These are the activations of a small neural network, seen along a few directions. Each row is one input.
In each table, some parts of the input vary, and every possible input appears once, in random order.
Descriptions start from the smaller parts, as in this example, which fits no table here: one of 8 places around a ring, together with either a single point or one of 11 places around a ring or (one of 3 separate values, together with one of 4 places along a line).
Shared parts are said once, and a part with two or three values counts as separate values.
In the rows, zero is written as 128.

Table:
x1: [124 140  96 126 110 139 121 138 124 155 106 133 143 147]
x2: [184 233 148 167 165 112 175 186  93  59 105  97 127 141]
x3: [120 104 138 107 134 134 108 107 114 129 141 133 138 119]
x4: [116 133 108 130 116 148 113 129 133 148 116 139 139 142]
x5: [110 126 129 137 122 157 108 117 139 145 128 145 136 138]
x6: [129 111  96 131 104  88 140 139 131 140 115 126 106 134]
x7: [126 113 120 102 127 126 115 116 105 135 126 125 142 123]
x8: [174 181 143 217 129  60 146 189  99  58  89 112  92 170]
x9: [116  97 161 114 138 142 103  98 123 125 151 142 133 114]
x10: [125 133 140 106 144 147 151 120 150 130 153 115 138 104]
x11: [120 125 160 113 148 154 144 112 159 125 164 126 134  98]
x12: [119  94 128 142 115 105 128 117 147 128 136 138  97 124]
x13: [119  94 130 142 114 105 129 115 146 128 133 137  97 124]
x14: [105 118 148 143 127 164  99 110 149 140 141 155 131 131]
x15: [180 187 147 163 170 104 117 170  54  62  84 107 133 164]
x16: [126 112 118 101 128 125 113 118 106 134 128 126 142 123]
x17: [133 120 106  97 123 117 120 127  96 142 117 120 147 128]
x18: [124 140  94 126 111 139 120 140 125 154 108 134 143 147]
x19: [109 126 127 137 122 157 106 118 140 144 130 146 136 138]
x20: [116  86 148 147 120 113 121 108 156 123 147 147  94 117]
x21: [105 119 150 143 127 164 100 108 148 141 139 154 131 131]
x22: [131 142 120 100 137 138 157 131 142 134 140 108 141 109]
x23: [116 134 110 131 115 148 115 128 132 149 114 138 139 142]
x24: [139 149 108  96 131 129 163 140 133 143 129 103 145 115]
x25: [139 149 106  95 132 129 162 142 134 142 131 103 145 114]
x26: [131 142 122 101 136 138 158 130 141 135 138 108 141 109]
x27: [116  87 150 148 119 113 122 107 155 124 145 146  94 118]
x28: [120 105 140 108 133 135 109 106 113 130 139 132 138 120]
x29: [167 217 136 204 141 136 116 192  86  80  77 127 125 184]
x30: [116  97 159 113 139 142 101  99 124 125 152 143 133 113]
x31: [120 125 162 114 148 154 145 111 158 125 162 125 134  99]
x32: [124 103 109 136 108  96 134 128 139 132 123 131 101 128]
x33: [133 119 104  96 123 117 119 128  97 141 119 120 147 128]
x34: [129 111  98 132 103  88 141 138 130 141 113 125 106 135]
x35: [125 134 142 107 143 147 153 119 149 131 151 115 138 105]
x36: [124 103 111 136 108  97 135 127 138 133 121 130 101 129]
What is each input in this table made of?
> one of 4 separate values, together with either a single point or (one of 2 separate values, together with one of 4 places along a line)
Changing only the choice among 4 separate values turns x23 into x36. The same change can be made to x19. Which row results?
> x12
Change only the choice among 4 separate values in x27. List by row number the other rows that result.
> x9, x21, x31
Change only the choice among 2 separate values in x27. List by row number the other rows that result.
> x20
Change only the place on the line of 4 in x7. List by row number the other rows that result.
> x9, x17, x28

Table:
x37: [125 133 127 105 134 145 134 123 131 139 137 122 146 117]
x38: [115 101 131 136 117 122 118 114 141 134 134 141 112 126]
x39: [204 247 126 216 151  78 152 224  58  42  56  96 114 190]
x40: [126 132 134 108 137 145 133 121 130 133 140 123 144 116]
x41: [127 131 126 103 135 140 139 123 132 136 138 119 142 114]
x42: [125 133 128 105 137 148 132 121 130 137 136 123 145 117]
x43: [126 133 135 110 139 146 136 122 135 132 140 122 141 115]
x44: [114 100 123 131 113 122 116 116 139 141 131 141 118 129]
x45: [115 100 124 131 116 124 114 114 137 139 130 142 116 129]
x46: [115  99 130 134 116 122 115 114 137 136 134 142 116 127]
x47: [116  98 122 129 114 116 121 116 139 139 131 138 114 126]
What is each input in this table made of?
> either a single point or (one of 2 separate values, together with one of 5 places along a line)
Change only the place on the line of 5 in x42. List by row number the other rows that result.
> x37, x40, x41, x43
